A small network was trained on invented records. Each row is its activation on one of them, seen along a few directions.
After each row come some of the record's fields: ZAVAG, TUPEB, SEB, FIBET, RISI, FURUF, VOKO.
A field that a record lacks is written none.
The largest differences between rows may come from other fields.
In the rows, zero is written as 500.
Strong random noise was added to every row along 6 fixed directions; ignore it. To show where, here is one row again and again, with new noise each time:
[566, 746, 714, 249, 285, 365, 564, 578, 688, 466, 564, 356, 381, 596, 99, 594, 469, 391, 439, 517, 571]
[386, 546, 467, 481, 635, 610, 660, 654, 347, 374, 487, 534, 592, 557, 389, 490, 440, 540, 473, 507, 739]
[713, 415, 370, 533, 558, 618, 553, 502, 385, 628, 510, 517, 575, 550, 515, 342, 673, 568, 472, 499, 584]
[633, 282, 369, 462, 693, 625, 406, 383, 354, 636, 767, 540, 423, 511, 446, 298, 336, 480, 373, 490, 431]
[781, 416, 538, 433, 410, 548, 497, 509, 417, 799, 473, 573, 529, 602, 412, 339, 680, 644, 493, 382, 500]
[722, 524, 588, 191, 84, 637, 527, 615, 631, 463, 530, 489, 352, 494, 285, 435, 637, 520, 575, 322, 688]
[646, 492, 322, 447, 442, 622, 558, 496, 551, 357, 614, 403, 457, 430, 473, 437, 593, 410, 483, 585, 666]
[717, 508, 324, 476, 451, 542, 524, 427, 595, 440, 637, 358, 449, 440, 467, 439, 624, 380, 450, 641, 577]

[636, 365, 154, 623, 537, 623, 530, 418, 481, 360, 594, 456, 536, 312, 702, 425, 630, 469, 517, 697, 632]
ZAVAG=napi, TUPEB=toraz, SEB=sapa, FIBET=none, RISI=none, FURUF=none, VOKO=vibu
[612, 526, 667, 361, 545, 453, 511, 524, 434, 717, 587, 510, 465, 660, 232, 399, 444, 516, 385, 433, 442]
ZAVAG=napi, TUPEB=toraz, SEB=sapa, FIBET=none, RISI=none, FURUF=none, VOKO=dipup
[553, 414, 469, 538, 516, 504, 608, 600, 380, 523, 368, 553, 617, 552, 624, 359, 691, 598, 526, 578, 488]
ZAVAG=zem, TUPEB=toraz, SEB=sapa, FIBET=none, RISI=none, FURUF=none, VOKO=dipup
[604, 606, 554, 528, 328, 429, 485, 524, 580, 650, 328, 412, 556, 661, 402, 603, 661, 681, 559, 595, 455]
ZAVAG=napi, TUPEB=tuguk, SEB=tigu, FIBET=meno, RISI=tep, FURUF=zagi, VOKO=dipup
[428, 494, 259, 575, 787, 605, 546, 436, 460, 250, 674, 376, 495, 466, 571, 439, 396, 277, 391, 655, 558]
ZAVAG=zem, TUPEB=toraz, SEB=sapa, FIBET=none, RISI=none, FURUF=none, VOKO=vibu
[358, 296, 451, 429, 522, 728, 498, 590, 302, 391, 521, 703, 494, 430, 572, 402, 338, 620, 570, 321, 635]
ZAVAG=zem, TUPEB=toraz, SEB=sapa, FIBET=none, RISI=none, FURUF=none, VOKO=vibu
[296, 441, 542, 585, 513, 336, 582, 588, 399, 421, 347, 624, 621, 401, 633, 557, 467, 629, 565, 654, 480]
ZAVAG=zem, TUPEB=toraz, SEB=sapa, FIBET=none, RISI=none, FURUF=none, VOKO=dipup
[731, 544, 646, 409, 433, 365, 466, 436, 598, 707, 561, 448, 424, 559, 448, 390, 651, 350, 408, 404, 321]
ZAVAG=zem, TUPEB=vide, SEB=ral, FIBET=nefe, RISI=tuzer, FURUF=none, VOKO=dese
[371, 339, 426, 488, 509, 605, 460, 505, 357, 406, 577, 682, 488, 304, 538, 533, 293, 599, 540, 423, 657]
ZAVAG=napi, TUPEB=toraz, SEB=sapa, FIBET=none, RISI=none, FURUF=none, VOKO=dipup
[477, 566, 542, 458, 332, 518, 511, 585, 593, 437, 410, 434, 475, 602, 467, 569, 561, 548, 564, 522, 495]
ZAVAG=zem, TUPEB=tuguk, SEB=tigu, FIBET=meno, RISI=tuzer, FURUF=none, VOKO=nugi
[368, 525, 435, 669, 750, 638, 519, 517, 329, 558, 374, 567, 667, 607, 554, 548, 464, 614, 541, 379, 629]
ZAVAG=napi, TUPEB=tuguk, SEB=vap, FIBET=meno, RISI=tep, FURUF=zagi, VOKO=vibu
[199, 527, 615, 487, 551, 555, 488, 617, 412, 403, 361, 548, 541, 669, 440, 592, 292, 622, 577, 429, 499]
ZAVAG=zem, TUPEB=tuguk, SEB=tigu, FIBET=meno, RISI=tep, FURUF=zagi, VOKO=vibu
[383, 247, 413, 385, 493, 609, 442, 513, 423, 294, 675, 591, 369, 356, 588, 378, 267, 480, 510, 542, 463]
ZAVAG=zem, TUPEB=toraz, SEB=sapa, FIBET=none, RISI=none, FURUF=none, VOKO=dipup
[220, 532, 546, 525, 498, 568, 728, 830, 342, 241, 211, 598, 679, 582, 601, 527, 571, 667, 611, 566, 672]
ZAVAG=zem, TUPEB=tuguk, SEB=tigu, FIBET=nefe, RISI=tuzer, FURUF=none, VOKO=dipup
[434, 510, 463, 599, 696, 480, 333, 310, 526, 593, 638, 469, 427, 519, 496, 576, 273, 439, 441, 478, 350]
ZAVAG=zem, TUPEB=tuguk, SEB=vap, FIBET=meno, RISI=tep, FURUF=pez, VOKO=dipup
[453, 463, 506, 416, 415, 432, 411, 422, 584, 393, 628, 471, 373, 400, 456, 544, 337, 419, 483, 576, 425]
ZAVAG=zem, TUPEB=toraz, SEB=sapa, FIBET=none, RISI=none, FURUF=none, VOKO=dipup
[571, 704, 534, 409, 411, 481, 616, 561, 661, 322, 521, 340, 455, 504, 440, 520, 669, 254, 458, 490, 613]
ZAVAG=zem, TUPEB=vide, SEB=ral, FIBET=nefe, RISI=tuzer, FURUF=none, VOKO=dese
[735, 404, 276, 505, 437, 695, 374, 336, 554, 535, 678, 464, 394, 402, 548, 459, 547, 450, 504, 418, 597]
ZAVAG=napi, TUPEB=vide, SEB=ral, FIBET=meno, RISI=tuzer, FURUF=none, VOKO=vibu
[611, 340, 447, 393, 554, 612, 403, 390, 433, 592, 757, 599, 390, 344, 420, 401, 331, 456, 426, 349, 567]
ZAVAG=napi, TUPEB=none, SEB=none, FIBET=none, RISI=none, FURUF=none, VOKO=dipup
[273, 430, 712, 419, 358, 424, 289, 499, 499, 602, 442, 652, 397, 538, 412, 672, 163, 726, 588, 379, 322]
ZAVAG=zem, TUPEB=tuguk, SEB=tigu, FIBET=meno, RISI=tep, FURUF=pez, VOKO=dipup
[380, 573, 442, 542, 619, 462, 508, 451, 476, 403, 605, 494, 510, 408, 390, 641, 302, 450, 444, 568, 634]
ZAVAG=napi, TUPEB=toraz, SEB=sapa, FIBET=none, RISI=none, FURUF=none, VOKO=vibu
[505, 575, 503, 474, 525, 565, 531, 561, 505, 485, 499, 437, 488, 628, 398, 518, 490, 496, 461, 497, 547]
ZAVAG=napi, TUPEB=tuguk, SEB=tigu, FIBET=meno, RISI=tuzer, FURUF=none, VOKO=vibu
[638, 481, 300, 575, 271, 612, 640, 583, 540, 303, 290, 502, 620, 328, 776, 470, 919, 545, 661, 551, 741]
ZAVAG=zem, TUPEB=toraz, SEB=sapa, FIBET=none, RISI=none, FURUF=none, VOKO=dipup
[645, 603, 484, 449, 433, 581, 486, 501, 637, 441, 483, 358, 434, 626, 507, 429, 668, 349, 488, 463, 443]
ZAVAG=zem, TUPEB=tuguk, SEB=tigu, FIBET=nefe, RISI=tep, FURUF=pez, VOKO=dipup
[493, 619, 213, 606, 756, 466, 632, 434, 570, 178, 705, 226, 514, 421, 494, 524, 490, 205, 341, 916, 607]
ZAVAG=napi, TUPEB=toraz, SEB=sapa, FIBET=none, RISI=none, FURUF=none, VOKO=dipup
[408, 478, 562, 462, 193, 463, 621, 655, 500, 356, 317, 692, 567, 203, 610, 618, 615, 647, 688, 395, 785]
ZAVAG=napi, TUPEB=toraz, SEB=sapa, FIBET=none, RISI=none, FURUF=none, VOKO=dese
[331, 454, 420, 477, 469, 560, 484, 481, 478, 298, 610, 608, 456, 234, 489, 632, 266, 503, 550, 461, 725]
ZAVAG=napi, TUPEB=toraz, SEB=sapa, FIBET=none, RISI=none, FURUF=none, VOKO=vibu
[224, 537, 645, 489, 654, 288, 586, 584, 410, 403, 478, 559, 552, 486, 435, 559, 279, 482, 442, 632, 442]
ZAVAG=zem, TUPEB=toraz, SEB=sapa, FIBET=none, RISI=none, FURUF=none, VOKO=dipup
[592, 556, 623, 443, 642, 401, 607, 574, 425, 632, 464, 439, 559, 729, 388, 327, 608, 442, 374, 555, 368]
ZAVAG=zem, TUPEB=toraz, SEB=sapa, FIBET=none, RISI=none, FURUF=none, VOKO=dipup
[598, 479, 412, 520, 749, 644, 508, 478, 418, 579, 620, 415, 504, 651, 447, 367, 499, 420, 349, 508, 465]
ZAVAG=napi, TUPEB=tuguk, SEB=tigu, FIBET=meno, RISI=tuzer, FURUF=none, VOKO=dipup
[380, 591, 570, 480, 396, 410, 456, 476, 612, 447, 556, 520, 439, 378, 402, 691, 335, 512, 537, 519, 530]
ZAVAG=napi, TUPEB=tuguk, SEB=vap, FIBET=nefe, RISI=tep, FURUF=pez, VOKO=vibu
[357, 584, 624, 460, 337, 580, 499, 648, 523, 440, 287, 522, 517, 630, 464, 635, 511, 642, 628, 366, 582]
ZAVAG=napi, TUPEB=tuguk, SEB=vap, FIBET=meno, RISI=tep, FURUF=zagi, VOKO=dipup
[660, 440, 410, 495, 247, 553, 337, 361, 626, 584, 565, 516, 400, 366, 513, 611, 523, 582, 591, 442, 552]
ZAVAG=napi, TUPEB=vide, SEB=ral, FIBET=meno, RISI=tuzer, FURUF=none, VOKO=vibu
[538, 422, 513, 575, 499, 448, 477, 464, 489, 610, 408, 569, 559, 436, 648, 443, 588, 548, 545, 475, 401]
ZAVAG=napi, TUPEB=tuguk, SEB=tigu, FIBET=nefe, RISI=tep, FURUF=zagi, VOKO=vibu
[631, 644, 549, 515, 317, 663, 554, 597, 559, 579, 251, 516, 580, 596, 534, 528, 822, 582, 635, 199, 692]
ZAVAG=napi, TUPEB=tuguk, SEB=vap, FIBET=meno, RISI=tep, FURUF=zagi, VOKO=vibu
[469, 335, 346, 626, 581, 543, 394, 409, 462, 511, 516, 463, 505, 503, 679, 474, 455, 574, 514, 636, 339]
ZAVAG=zem, TUPEB=tuguk, SEB=tigu, FIBET=meno, RISI=tep, FURUF=zagi, VOKO=dese

Which values does each new row have?
[623, 624, 386, 615, 555, 378, 559, 414, 597, 475, 479, 333, 565, 510, 549, 517, 690, 365, 445, 705, 471]
ZAVAG=zem, TUPEB=toraz, SEB=sapa, FIBET=none, RISI=none, FURUF=none, VOKO=vibu
[544, 644, 445, 532, 495, 441, 607, 526, 571, 370, 442, 361, 554, 531, 496, 530, 664, 392, 472, 652, 563]
ZAVAG=zem, TUPEB=toraz, SEB=sapa, FIBET=none, RISI=none, FURUF=none, VOKO=dipup
[290, 637, 530, 522, 649, 569, 591, 582, 516, 301, 452, 449, 542, 519, 504, 570, 439, 365, 496, 431, 619]
ZAVAG=napi, TUPEB=tuguk, SEB=vap, FIBET=meno, RISI=tep, FURUF=zagi, VOKO=dipup
[402, 625, 661, 316, 229, 464, 473, 552, 683, 328, 534, 475, 341, 412, 376, 668, 404, 399, 555, 354, 596]
ZAVAG=zem, TUPEB=vide, SEB=ral, FIBET=meno, RISI=tuzer, FURUF=none, VOKO=dese
[666, 453, 478, 424, 552, 421, 465, 403, 559, 564, 663, 370, 406, 572, 440, 337, 509, 350, 376, 644, 292]
ZAVAG=zem, TUPEB=toraz, SEB=sapa, FIBET=none, RISI=none, FURUF=none, VOKO=vibu
[588, 242, 383, 419, 465, 661, 465, 503, 402, 469, 598, 585, 435, 447, 620, 275, 496, 534, 521, 470, 466]
ZAVAG=zem, TUPEB=toraz, SEB=sapa, FIBET=none, RISI=none, FURUF=none, VOKO=vibu
[417, 557, 420, 400, 354, 728, 508, 557, 567, 232, 568, 494, 407, 377, 440, 630, 415, 462, 576, 364, 817]
ZAVAG=napi, TUPEB=vide, SEB=ral, FIBET=meno, RISI=tuzer, FURUF=none, VOKO=dipup
[448, 366, 676, 385, 355, 452, 498, 599, 368, 633, 433, 745, 517, 416, 432, 486, 411, 725, 567, 361, 541]
ZAVAG=napi, TUPEB=toraz, SEB=sapa, FIBET=none, RISI=none, FURUF=none, VOKO=dipup
[439, 481, 360, 478, 618, 653, 565, 539, 440, 277, 581, 458, 493, 498, 525, 428, 448, 392, 465, 528, 621]
ZAVAG=zem, TUPEB=toraz, SEB=sapa, FIBET=none, RISI=none, FURUF=none, VOKO=vibu
[506, 437, 525, 406, 348, 472, 517, 530, 513, 446, 531, 574, 461, 339, 472, 508, 473, 541, 542, 509, 585]
ZAVAG=napi, TUPEB=toraz, SEB=sapa, FIBET=none, RISI=none, FURUF=none, VOKO=dipup
[407, 618, 468, 560, 699, 549, 594, 559, 394, 452, 508, 475, 581, 593, 392, 577, 433, 490, 429, 512, 676]
ZAVAG=napi, TUPEB=vide, SEB=ral, FIBET=meno, RISI=tuzer, FURUF=none, VOKO=dipup
[564, 423, 632, 498, 387, 451, 535, 587, 386, 731, 295, 657, 608, 594, 533, 416, 655, 745, 590, 413, 440]
ZAVAG=zem, TUPEB=toraz, SEB=sapa, FIBET=none, RISI=none, FURUF=none, VOKO=vibu
[316, 538, 386, 576, 463, 530, 591, 562, 471, 229, 437, 567, 579, 271, 579, 674, 455, 540, 588, 568, 788]
ZAVAG=napi, TUPEB=toraz, SEB=sapa, FIBET=none, RISI=none, FURUF=none, VOKO=dipup
[415, 397, 500, 363, 476, 687, 393, 538, 441, 464, 612, 496, 381, 625, 336, 487, 241, 613, 498, 453, 487]
ZAVAG=napi, TUPEB=tuguk, SEB=tigu, FIBET=meno, RISI=tep, FURUF=zagi, VOKO=dipup
[496, 465, 374, 602, 442, 675, 386, 438, 556, 444, 431, 499, 487, 480, 680, 560, 554, 544, 604, 410, 506]
ZAVAG=zem, TUPEB=tuguk, SEB=tigu, FIBET=meno, RISI=tep, FURUF=pez, VOKO=dipup
[612, 522, 609, 412, 432, 396, 521, 520, 495, 639, 509, 505, 496, 553, 341, 465, 536, 542, 454, 530, 468]
ZAVAG=napi, TUPEB=toraz, SEB=sapa, FIBET=none, RISI=none, FURUF=none, VOKO=dipup
[655, 519, 468, 500, 203, 561, 359, 418, 717, 507, 400, 455, 405, 451, 638, 559, 689, 503, 633, 382, 445]
ZAVAG=zem, TUPEB=tuguk, SEB=tigu, FIBET=meno, RISI=tep, FURUF=pez, VOKO=dipup
[369, 549, 473, 514, 465, 528, 648, 638, 435, 324, 407, 558, 598, 412, 488, 584, 514, 592, 569, 569, 744]
ZAVAG=napi, TUPEB=toraz, SEB=sapa, FIBET=none, RISI=none, FURUF=none, VOKO=dipup
